Each row below holds a small network's activations on one record, seen along a few directions.
Each row is followed by the record's values for the fields RIGAG, MOPUR, ZAKOR, ZURIB, NUB.
A field that a record lacks is written missing.
The largest differences between rows may come from other fields.
Strong random noise was added to every row along 4 fixed directions; ignore it. To show where, here is one row again and again, with new noise each time:
[  48  246 -550 -190   17 -153 -243   68   12 -463    2  176  138  -16
  118  -76 -240  327 -306  -82 -143  258  -82 -121  228  267 -102 -287]
[-632  382  -81 -219  -83 -437 -453  293 -146 -105  118  -68  427 -365
  -81  167  178   58   14  333  336  274 -364  105 -408  390   -1  372]
[ 102  657  295   81 -531  438   56  162  223  402 -413  393  -56   57
  219 -478  122  -40  657 -272  108 -111    8 -497   60 -503 -278  540]
[-116  149  424   71  -54  349  -60 -210   63  -75 -109  192   64  420
 -190  -85   53 -325  251  368  665 -454  -54 -315 -218  107  -20  385]
[ 250 -193 -251   -1  368  387  -94 -679   80 -663 -148  439   13  776
  -53 -308 -337   56 -349  -45  127 -383   96 -374  163  272 -114 -489]
[-145  481  451  103 -324  466  -48 -145  155  376 -436  447   78  237
  104 -531  231 -151  653 -198  277 -290  -60 -474 -248 -396 -277  577]

[ 141 -183 -403  -23  -56    7   -9 -172  190 -200 -231  208 -113  164
   25 -347 -222  155  -10 -176 -111 -159  -79 -265  357   76 -156 -316]  RIGAG is vobo, MOPUR is pif, ZAKOR is pab, ZURIB is missing, NUB is missing
[-411  157   66  -17   15 -118 -249   15   54  240 -158  233  232 -148
    5 -236  133  126  149  -17  102  -68 -285 -131 -229   70  -36  158]  RIGAG is laka, MOPUR is fesa, ZAKOR is tedoz, ZURIB is lomi, NUB is kiruk
[  49 -484  308  147  265   86  223 -407 -136 -180  214 -141 -198  240
 -281  207  121 -341 -133  264  476 -192   96  184 -121  111  106 -137]  RIGAG is vobo, MOPUR is kimo, ZAKOR is pab, ZURIB is lomi, NUB is missing
[ 133 -130 -210  -30   53    4  -39  -61   38 -311  -11  -27 -186  169
  -45   51 -215  -30 -186  214   79 -154  -21  -55  273  245  112 -227]  RIGAG is laka, MOPUR is fesa, ZAKOR is pab, ZURIB is missing, NUB is missing
[-734  556  611    5   27  163 -473  -26 -162  239    5   47  564 -217
 -125  186  477 -289  453  367  578  -78 -199  -88 -808  -61  -50  894]  RIGAG is laka, MOPUR is fesa, ZAKOR is pab, ZURIB is lomi, NUB is pemu
[-683  -86 -172 -149   61 -430 -222   43 -119  177  -58   29  190 -257
   41 -200  273  126   82 -143   19  253 -365  187 -306  152 -124  142]  RIGAG is rad, MOPUR is pif, ZAKOR is pab, ZURIB is missing, NUB is missing
[ -13   59  228  109 -209 -104 -203  318   62  174  -39 -473  114 -149
 -200  278 -115 -181   45  426 -280 -232  -20   17 -127  272  509  281]  RIGAG is vobo, MOPUR is pif, ZAKOR is pab, ZURIB is lomi, NUB is pemu
[ 344    9  172   81 -182  275  171   38  197 -163 -131   46 -269  370
  -77  -29 -244 -179   44  275  336 -386  134 -237  342   -2   46   15]  RIGAG is nak, MOPUR is pif, ZAKOR is tedoz, ZURIB is missing, NUB is missing
[ 462  289 -105  -75 -225  102  134  137  -71  -74   39   37 -161  -30
  153   42  -90  107  -38 -190 -103  301  155 -106  311 -222  -94 -121]  RIGAG is laka, MOPUR is fesa, ZAKOR is pab, ZURIB is zagid, NUB is missing
[ 201 -128 -313  -55    6   23   10  -50   16  -21 -174    9 -125   52
  210 -135 -135  134   13 -334 -436  179  101   22  236 -129  -41 -267]  RIGAG is nak, MOPUR is pif, ZAKOR is pab, ZURIB is missing, NUB is missing
[-261 -652   86  192  208  -93   22 -468   62  203 -309   65 -185  225
  -27 -398  148  -65   52 -308 -192 -279 -122  113 -278   40   39 -229]  RIGAG is rad, MOPUR is kimo, ZAKOR is pab, ZURIB is lomi, NUB is kiruk
[-377 -203  337   54  -36   48   10 -134   23  417 -301  -12  -45   82
   59 -241  253 -176  404 -107    0 -222 -136   82 -381 -198   -3  232]  RIGAG is nak, MOPUR is pif, ZAKOR is tedoz, ZURIB is missing, NUB is missing
[ 136  315 -319  -87 -194  -74    1  287  140 -102  -16   21   18 -212
  137  -52 -140  242  -44    7  -14  138  -52 -148  221   10   30    4]  RIGAG is laka, MOPUR is fesa, ZAKOR is pab, ZURIB is lomi, NUB is missing
[   3   88  191   19 -324   11  139  292   60  220   39    8 -102  -52
  -71   71  118 -164  326  171  509  -65   22 -106   77 -111 -150  390]  RIGAG is rad, MOPUR is pif, ZAKOR is pab, ZURIB is lomi, NUB is missing
[ 585  261   77    3 -193  358  376  104    6   84   14    6 -252  -42
  133   74    3   32  152 -308 -128  185  339  -66  267 -545  -59  -35]  RIGAG is laka, MOPUR is fesa, ZAKOR is tedoz, ZURIB is zagid, NUB is missing
[-238 -154  -42 -113  298   24 -221 -306 -194 -263   31  -24  256   80
   -8  117   89  -97  -89  -20  -62  155  -27  190 -365  155    1  -26]  RIGAG is vobo, MOPUR is pif, ZAKOR is pab, ZURIB is missing, NUB is missing
[ 354 -230  395  189   51  426   45 -242  101 -176  -42 -116  -52  448
 -274  171 -265 -248  -14  289   68 -568  147 -309   72   72  294   66]  RIGAG is rad, MOPUR is pif, ZAKOR is tedoz, ZURIB is lomi, NUB is pemu
[-274 -191  289  122  -43  200   85 -273   62  466 -397  164  -68  230
   89 -434  192 -179  444 -239  -58 -280 -139  -54 -277 -269  -72  189]  RIGAG is vobo, MOPUR is pif, ZAKOR is tedoz, ZURIB is missing, NUB is missing
[ 248   38  116   54  -68  385  280  -98   31   77 -149  170 -225  116
  221 -181   71 -103  213 -327 -100  -12  146  -69  158 -412 -218   -9]  RIGAG is vobo, MOPUR is pif, ZAKOR is tedoz, ZURIB is zagid, NUB is missing
[ -28 -146  122  -42   63  -98  -12  188 -217  -92  220 -446  -38  -60
  -92  558  -14 -314  -99  452  141  143   31  387 -112  210  312  140]  RIGAG is vobo, MOPUR is pif, ZAKOR is pab, ZURIB is missing, NUB is missing
[ 133 -322 -372  -55  377 -182  170 -238 -120 -454  251   88  -93  226
  -56   82 -138  205 -480  -61   70   55  106  221  297  217  -31 -591]  RIGAG is nak, MOPUR is kimo, ZAKOR is tedoz, ZURIB is zagid, NUB is missing
[-213  213  -62  -45 -331 -371  -29  482   22  332   46 -195  -59 -591
   96   72  126   75  196   85  -19  236 -183   94   80   21  155  219]  RIGAG is laka, MOPUR is fesa, ZAKOR is pab, ZURIB is lomi, NUB is missing
[-197  -88  519  228 -245  119  218 -154  184  583 -330  120 -217   25
  -42 -363  264 -275  612    9  321 -435  -87 -159 -201 -290   16  356]  RIGAG is laka, MOPUR is fesa, ZAKOR is tedoz, ZURIB is lomi, NUB is missing
[-104 -212   15  -44  521  175 -133 -813 -306  -73  -81  334  254  398
  235 -300  227   27  -58 -662 -406  137  118  169 -447 -225 -328 -288]  RIGAG is nak, MOPUR is pif, ZAKOR is pab, ZURIB is zagid, NUB is missing
[-374  -97   53   55   56 -362 -318  101   62  208 -151 -154  140 -230
 -127  -11  -26   23    6  243 -153 -103 -275   38 -267  298  297   57]  RIGAG is laka, MOPUR is fesa, ZAKOR is tedoz, ZURIB is lomi, NUB is kiruk
[ 104 -152 -361 -148  277  112 -149 -415   10 -617  -43  329   29  424
  -51 -110 -296  175 -439    7   66 -157    9 -189  179  298  -88 -465]  RIGAG is laka, MOPUR is fesa, ZAKOR is tedoz, ZURIB is missing, NUB is missing
[-540 -334  112   -1  376 -231 -217 -462 -204  191  -35   71  303  -45
   56 -128  387   12   72 -172  -80   83  -97  357 -668  -39 -117   48]  RIGAG is nak, MOPUR is pif, ZAKOR is tedoz, ZURIB is lomi, NUB is pemu
[-503  -30  160  169  -48    1 -104 -223  160  413 -225  283   92   -1
    3 -491  210   27  291 -147   20 -320 -293 -200 -251  -67 -186  189]  RIGAG is vobo, MOPUR is kimo, ZAKOR is tedoz, ZURIB is lomi, NUB is pemu
[-272  126 -119 -132 -170 -412  -91  191 -130  126   21   20   29 -268
   53  -90   81  134   41 -147 -135  321 -155  108  -92  -35 -190   65]  RIGAG is rad, MOPUR is pif, ZAKOR is tedoz, ZURIB is missing, NUB is missing
[-502 -100   75  -60  424 -129 -586 -404 -143 -158   14   15  571  177
 -213   39   67   11 -228  192  -60 -141 -163    0 -562  452   92  103]  RIGAG is rad, MOPUR is pif, ZAKOR is pab, ZURIB is lomi, NUB is pemu
[ -12 -182  156   22  -35 -156  232   81  -82    7  404 -182 -243   30
 -165  225  120 -213    0  265  447   66  -41  266   58   90  -88   44]  RIGAG is nak, MOPUR is pif, ZAKOR is pab, ZURIB is lomi, NUB is missing
[-113  332  196   53  -68  188  -41  -98  -24  188   16  247  177   49
  114 -125  217   65  198 -229   62  -54   51 -185  -57 -258 -254  279]  RIGAG is nak, MOPUR is pif, ZAKOR is pab, ZURIB is lomi, NUB is pemu
[-517  342  238  -29 -293 -167 -389  374  100  457 -312  -60  244 -324
   77 -182  207    1  307   74  -37  -95 -311 -153 -333   54   50  468]  RIGAG is nak, MOPUR is pif, ZAKOR is pab, ZURIB is lomi, NUB is kiruk
[ 420  -30 -108   32  -22  106  396    8  -28  -94   93   25 -301   45
   79   52  -87   47 -107 -287  -30  167  299   33  384 -277 -108 -277]  RIGAG is rad, MOPUR is kimo, ZAKOR is tedoz, ZURIB is zagid, NUB is missing
[ 203  198  -43  -25 -324  -35   54  447   90   36  -47 -206 -256 -174
   54  163 -129  -68  133  272  -11  -10   -2  -59  349   43  176  130]  RIGAG is laka, MOPUR is fesa, ZAKOR is pab, ZURIB is missing, NUB is missing
[ 271 -146 -219   81  287  307  -51 -303  144 -321  -47   53  -23  371
  -82   46 -262  -24 -325   58  -33 -228  142 -122  287  227  111 -305]  RIGAG is vobo, MOPUR is kimo, ZAKOR is pab, ZURIB is lomi, NUB is kiruk
[ 288  483 -141  -79 -475 -139  217  505   -8  509  -91   67 -164 -505
  490 -202  158  237  423 -681 -622  591  119  111  333 -635 -336  104]  RIGAG is nak, MOPUR is pif, ZAKOR is tedoz, ZURIB is zagid, NUB is missing
[ 298  -85 -312   31    9 -187  150  193  -37 -310  336  -40 -223  -59
   10  197 -158   95 -390  125  109  273   36  172  370  183  -84 -360]  RIGAG is vobo, MOPUR is kimo, ZAKOR is pab, ZURIB is lomi, NUB is pemu
[-223 -269   99   80   70 -156  -34  -28   25  184  141 -182  -84   11
 -126  158   38 -171  -45  330  171 -119 -154  149 -228  236  128   52]  RIGAG is laka, MOPUR is fesa, ZAKOR is tedoz, ZURIB is lomi, NUB is pemu
[ 238  528 -212  -82 -277  130  -81  443   94    6   85  166  123 -390
  255    3  -85  318    8 -147 -265  406   83 -210  249 -237 -168  113]  RIGAG is vobo, MOPUR is pif, ZAKOR is pab, ZURIB is lomi, NUB is pemu

Here are new rows. What are their fields?
[ -51   15 -230 -219  149  -57 -245  -73 -146 -386    8   38  229   86
   29  176 -161  116 -339   95 -131  124  -15   44  -71  236   36 -166]  RIGAG is vobo, MOPUR is pif, ZAKOR is tedoz, ZURIB is missing, NUB is missing
[ 457    3  664  180 -164  672  422  -50   73  131 -114  -63 -332  432
  -51  153   -6 -550  400  207  365 -346  297 -150   21 -386   37  355]  RIGAG is vobo, MOPUR is pif, ZAKOR is tedoz, ZURIB is missing, NUB is missing
[ 720  246  -43  -57 -364   -9  382  705 -148 -168  403 -329 -376 -254
  108  621 -177  -50 -131  138   55  485  361  223  595 -193   85  -47]  RIGAG is nak, MOPUR is pif, ZAKOR is pab, ZURIB is zagid, NUB is missing
[ 423  179  122  141 -378  425  406  178  235  379 -311  135 -505  114
  226 -298  -21  -91  486 -303 -103  -93  127 -277  406 -534 -126  137]  RIGAG is laka, MOPUR is fesa, ZAKOR is pab, ZURIB is missing, NUB is missing
[ 134  207 -234  -15   -7  -64   79   20  -57 -123   56  105    2 -113
  124 -129   19  201 -126 -294 -139  200   70   63  128 -167 -133 -162]  RIGAG is vobo, MOPUR is kimo, ZAKOR is pab, ZURIB is zagid, NUB is missing
[-523 -351 -384   22  311 -170 -527 -524   45  133 -460  307  387  -23
   31 -667  147  430 -132 -766 -835  -14 -199 -104 -541  126  -58 -440]  RIGAG is vobo, MOPUR is kimo, ZAKOR is pab, ZURIB is lomi, NUB is kiruk
[-206 -406  -58  -88  213 -205 -185  -87 -107 -379  108 -264   13  126
 -232  314 -109 -177 -298  553  205 -264 -101  173  -76  555  289 -145]  RIGAG is vobo, MOPUR is pif, ZAKOR is pab, ZURIB is missing, NUB is missing
[ 735  -10 -118   49   86  264  449  -31 -119 -170   94   27 -323  180
  222   92 -210   61 -193 -378 -287  245  462   43  503 -415  -65 -354]  RIGAG is rad, MOPUR is pif, ZAKOR is tedoz, ZURIB is zagid, NUB is missing
[-289  725  308  -16 -468  -82  -97  585   36  459  113 -197  266 -492
  -64  186  195  -42  366  236  140  212 -131  -20 -236 -217   18  803]  RIGAG is vobo, MOPUR is pif, ZAKOR is tedoz, ZURIB is lomi, NUB is pemu
[ 273   20  232   32  144  310  171 -267 -142  -82  162  -51   52  240
  -63  135   93 -239   28  -27  144  -45  274   48 -108 -151   -5   66]  RIGAG is vobo, MOPUR is pif, ZAKOR is pab, ZURIB is zagid, NUB is missing
[ 276  -77   38   98  110  522    0 -297  317  -41 -359  193   13  462
   18 -298 -272   28   26  -89 -160 -507  104 -490  212  -14  122 -155]  RIGAG is nak, MOPUR is pif, ZAKOR is tedoz, ZURIB is lomi, NUB is kiruk
[ -36  258  416   89 -234  174  110  249   85  402   29  102  -29  -91
   51  -28  149  -97  347  166  258  -49   -8 -171  -56 -259 -126  486]  RIGAG is rad, MOPUR is pif, ZAKOR is tedoz, ZURIB is lomi, NUB is pemu
[  90  311  -96  -62 -163   59  -71  138   64 -134  -83  122  -12   62
   52  -73  -98   56   51   82  145   26  -30 -205  170   40  -75   81]  RIGAG is laka, MOPUR is fesa, ZAKOR is pab, ZURIB is missing, NUB is missing
[ -23  420  198   19 -373   33   94  172   79  624 -312  204   18 -361
  367 -541  230  128  474 -595 -409  233    8 -130 -151 -617 -234  288]  RIGAG is rad, MOPUR is pif, ZAKOR is tedoz, ZURIB is lomi, NUB is missing
[ -27 -239  225  275  160  356  -75 -484  167  297 -471  126   46  416
   25 -351  -46  -48  180 -303 -618 -419   59 -216 -290 -195   66   -7]  RIGAG is vobo, MOPUR is pif, ZAKOR is tedoz, ZURIB is lomi, NUB is pemu
[  96  -44  -46  -20  141  -63   83 -123 -178 -202  200 -144  101   25
  -86  183   23  -27 -202   54  145  145   38  176  -97   33   64  -88]  RIGAG is vobo, MOPUR is pif, ZAKOR is pab, ZURIB is zagid, NUB is missing
[ 183 -263  131   53  258  106  233 -282 -162 -281  218 -143  -96  183
 -222  255   34 -191 -220  112  284  -18  214  212  -47   21   92 -207]  RIGAG is vobo, MOPUR is kimo, ZAKOR is tedoz, ZURIB is zagid, NUB is missing
[ -15 -328   70   -9   36  -93   64   41  -36   34  -74 -237 -137   52
  -55  175  -63 -205   30  239  -84 -114   38  227  -81  118  232  -40]  RIGAG is vobo, MOPUR is pif, ZAKOR is tedoz, ZURIB is missing, NUB is missing
[ 443  -62  162   54 -248   61  390  151   27  148   51  -78 -406   80
  -16   48  -54 -186   84  -27  135  -33  262   55  301 -246  -55  -57]  RIGAG is rad, MOPUR is pif, ZAKOR is tedoz, ZURIB is zagid, NUB is missing
[ 168 -175 -184  -23  116  -70 -280    1   97 -244  -81 -156   49  109
 -152  159 -415   86 -274  271 -378 -147 -124  -93  156  421  375 -265]  RIGAG is laka, MOPUR is fesa, ZAKOR is tedoz, ZURIB is lomi, NUB is kiruk
